Q:
[[8546 4350 5683 9895 6862 7120]
 [6907 6598 7891 4179 6521 8145]
 [2970 6875 9471 6898 5581 7936]]
A: 7891

Q:
[[5398 5766 2837 9636 8145 5599]
 [2198 3873 5830 7173 7254 5413]
 [7803 7390 3326 1109 3154 2162]]
A: 5830

Q:
[[8 4 2 6]
 [6 5 2 3]
 [4 9 5 9]]
A: 2

Q:
[[18 80 71 16 48 78]
 [89 36 37 53 73 75]
 [18 95 41 54 44 42]]
A: 37

Q:
[[719 642 210 142]
 [695 371 382 333]
 [492 473  91 806]]
A: 382

Q:
[[8249 3373 7966 7366]
 [2860 1864 5847 4278]
 [5922 5689 5327 5564]]
A: 5847

Q:
[[7 4 1 4 7]
 [8 8 0 4 9]
 [7 1 4 5 7]]
A: 0

Q:
[[66 75 35 93 27 24 65]
 [84 42 42 73 49 62 97]
 [53 78 30 67 70 43 68]]
A: 42

Q:
[[5 2 7 3 4]
 [4 3 3 3 3]
 [3 3 3 4 4]]
A: 3

Q:
[[81 69 44 18]
 [63 77 58 44]
 [86 55 97 51]]
A: 58
---
[[-63 -23  34  45]
 [-51   4  32   1]] -> 4

[69  7  1 -4  5  2] -> -4

[ 67  28 -49 -46  -9 -14  14] -> -9

[-75  -3 -68  21  10   7 -65] -> 10

[[-10 -55 -55 -79]
 [-64  61  27  62]] -> 61

[[ 43 -16 -32 -49  -7  31]
 [ 19   8  52 -53  39  12]
 [-46  57 -19  48 -49  -6]] -> 48

[ 11 -75  -5   4] -> -75

[  9  58  18 -34 -28  31] -> -34

[[ -9  23  51  -1  55  13]
 [ -6  80  24  12   4  53]
 [-36  56  -2 -12  25  26]] -> -12
---
 76  -43  -68    8  -17 ⇒ -17
-74    2  -41   55  -43  -53 ⇒ -53
-69  -14   -1  -22   24 ⇒ 24
-20    8   -4   44  -77  -12  -64 ⇒ -64
-23    4   50   -3   21   61  -11 ⇒ -11
-73  -18   13   -4  -30 ⇒ -30
 67  -17   21  -29 ⇒ -29
-23  -55   62   25 ⇒ 25
 58  -29  -42   46   42   16 ⇒ 16
---
[-17 -37  23  26]: -17
[37 23 21 28 75]: 37
[ 46 -29 -28 -40  23]: 46
[136  62  83 240 132 144]: 136
[82 69 24 57 39 30  2]: 82
[8755 6445 9333 2367 5555 6255 4533]: 8755
[2 2 9 7 7 6]: 2
[5067 3039 5109 8839]: 5067
[1 4 8 7 4 4 5]: 1
[373 502 123 753]: 373
---
[60 65  2 -7] ans = 65, -7

[24 -4  2 -5 -1 36 62] ans = 62, -5

[-77  -5 -42  20   6   7   4] ans = 20, -77

[ 34 -78 -38 -32 -30  -9] ans = 34, -78

[ 13 -16 -32  68 -54   5] ans = 68, -54

[-32 -10 -20 -45 -42 -69] ans = -10, -69

[[ -4 -62  13  15 -12]
 [-41   9  10 -43 -23]] ans = 15, -62

[-52  -3  69  -6  22  36] ans = 69, -52

[ 49   7 -58 -22  31  37] ans = 49, -58

[[-51 -66 -46 -70]
 [  2  -2   5 -31]] ans = 5, -70
---
[[ -4 -23 -48  -3 -72  28 -23]
 [-15  23  14  48  51  28  23]] -> -48

[[  9  33  31  16   0  37]
 [ 15  32  73  19  41   5]
 [ 30  -3  42 -36  13  15]] -> 31

[ 73  20 -61  40 -38 -69] -> -61

[[ -8  36  25 -65  19 -35  30]
 [ 20  12 -20   4 -16  37   2]
 [-12  34  -9   2   0  -8  21]] -> 25

[ -6 -64  12  40 -28 -43] -> 12

[-74   7 -22 -51   1  67 -17] -> -22

[[-28   4  15 -39]
 [  0   1  38 -32]
 [-47 -11   1  57]] -> 15
---
[-14  62   0  -2] gives -14, -2

[[  9 -24  18  32  34  56]
 [  1  41  10  22  48 -11]
 [ -8  44  44 -22   4  58]] gives 9, 58

[[ 27 -26  26 -67]
 [-27  27  20   4]
 [ 60 -29  18  -1]] gives 27, -1

[ 21 -71  20 -11  12] gives 21, 12

[58 38 62 54] gives 58, 54

[[ 10  19 -20  -7 -73]
 [ -8  -5   8   3 -16]
 [ 56 -32  55 -39  37]] gives 10, 37

[  0  13  41  74 -38  -6 -41] gives 0, -41

[-14   0 -31 -68  29  10   0] gives -14, 0

[[ 16  14 -40  10 -40 -54]
 [ 19  18  17 -34  49  15]
 [-17   0 -10  46 -35 -71]] gives 16, -71
---
[[5333, 4620, 3564, 4927, 4292], [2319, 8612, 5515, 6656, 5251], [4855, 4630, 5897, 6295, 7261]]	5897
[8, 5, 3, 7, 1]	3
[-507, 365, 806, -834, 209]	806
[5969, 8125, 6791, 2988, 2032]	6791
[491, 558, 238, 955, 638]	238
[[-300, 213, -375, -429, -186], [-993, -4, -24, -490, 157], [-190, -35, 845, -34, 14]]	845
[[228, 551, -339, 269, -809], [-578, 54, -68, -146, -674]]	-68
[[512, 691, 243, 298, 374], [484, 777, 170, 454, 649], [217, 153, 587, 511, 595]]	587
---
[-80   9  -7  47] ⇒ 47
[-76  47  38  60 -72 -64 -46] ⇒ -46
[13 74 -3 -2 50] ⇒ 50
[ 19 -38   8   7 -77 -11] ⇒ -11
[ 57   4 -43  15 -16  29] ⇒ 29
[-14  -4  10 -44 -57 -50 -24] ⇒ -24
[-27 -18  61 -30   7  -9] ⇒ -9
[ 52 -11  17  71] ⇒ 71
---
array([ 0.70,  0.23, -0.08,  1.59, -1.16,  0.77]) yields 1.59, 0.77

array([ 129.41,   38.51,   15.57, -118.86,  -47.69, -168.32,   55.03]) yields 129.41, 55.03

array([-1.0, -9.1, 12.4, -8.7]) yields 12.4, -1.0

array([-0.150, -0.060,  0.146, -0.089]) yields 0.146, -0.060

array([[ 1.7, -0.3,  0.7, -1.3],
       [ 0.1, -0.3, -1.1, -0.6]]) yields 1.7, 0.7

array([-0.398,  0.511,  1.383,  0.314, -0.255, -0.997]) yields 1.383, 0.511

array([-1.983,  0.655, -0.256, -0.279,  1.758, -0.382, -0.925]) yields 1.758, 0.655

array([ 1.131, -1.315,  1.360,  0.943,  0.120,  0.907, -0.934]) yields 1.360, 1.131
---
Input:
[[572 447 313 523 376 658]
 [470 640 473 755 230 316]]
Output: 473

Input: [5768 6414 7785 1939]
Output: 5768

Input: [ 111 -700 -656  510  545 -154  265]
Output: 510

Input:
[[39 51 29 60]
 [72 21 92 50]
 [47 27 66 29]]
Output: 47

Input: [ 210  -88  196  244  513  211 -608]
Output: 244

Input: [ 422 -506  893  660  258  384]
Output: 893
---
array([[354, 528, 569, 406,  89],
       [183, 798, 531, 265, 159],
       [573,  42, 197, 308, 120]]) ⇒ 197

array([[45, 49, 47, 21],
       [72, 60, 37, 80],
       [43, 78, 55, 47]]) ⇒ 55

array([[7, 7, 8, 8, 8],
       [6, 8, 9, 7, 1],
       [5, 8, 8, 9, 2]]) ⇒ 8

array([[83, 70, 63,  7,  5, 91, 81],
       [26, 35, 27, 31, 36, 19, 39],
       [32, 27, 38, 38, 40, 28, 32]]) ⇒ 38

array([[ 458,  106,  516, -999, -119],
       [-429,  232, -371,  219,   23],
       [-188, -530, -387, -537, -259]]) ⇒ -387

array([[ -4,  -3,   1,  -2,  -3],
       [  8, -27,  -2, -42,  11],
       [ 18,  27, -26,  12,  14]]) ⇒ -26

array([[46, 29, 30, 34, 33, 40, 39],
       [80, 26, 29, 32, 33, 34, 36],
       [ 1, 51, 50, 48, 47, 41, 38]]) ⇒ 50

array([[ 284,  243, -605,  454],
       [-361, -369, -203,  617],
       [ 567,  733, -470, -314]]) ⇒ -470
---
array([[-14, -45, -25, -21,  41,  45],
       [  3, -30, -20,  29, -58,  64],
       [-43,  74, -31, -21, -19,  43]]) Answer: -14

array([[-71,   1,   8,  59, -12, -19],
       [-43,   0,   8,  34, -12, -10]]) Answer: -71

array([-39,  62,  46, -45, -68, -13]) Answer: -39

array([-20,  -4, -37,  73,  52]) Answer: -20

array([ 78, -39,  64,  57]) Answer: 78

array([ 49,  70, -52,  22, -28,  75]) Answer: 49

array([[-37, -15, -49,  -9, -35,  43],
       [-63,  -7,   2,  -6, -54,  22],
       [-16, -10,  -8,  17, -17, -66]]) Answer: -37

array([69, 19, 24, 15]) Answer: 69
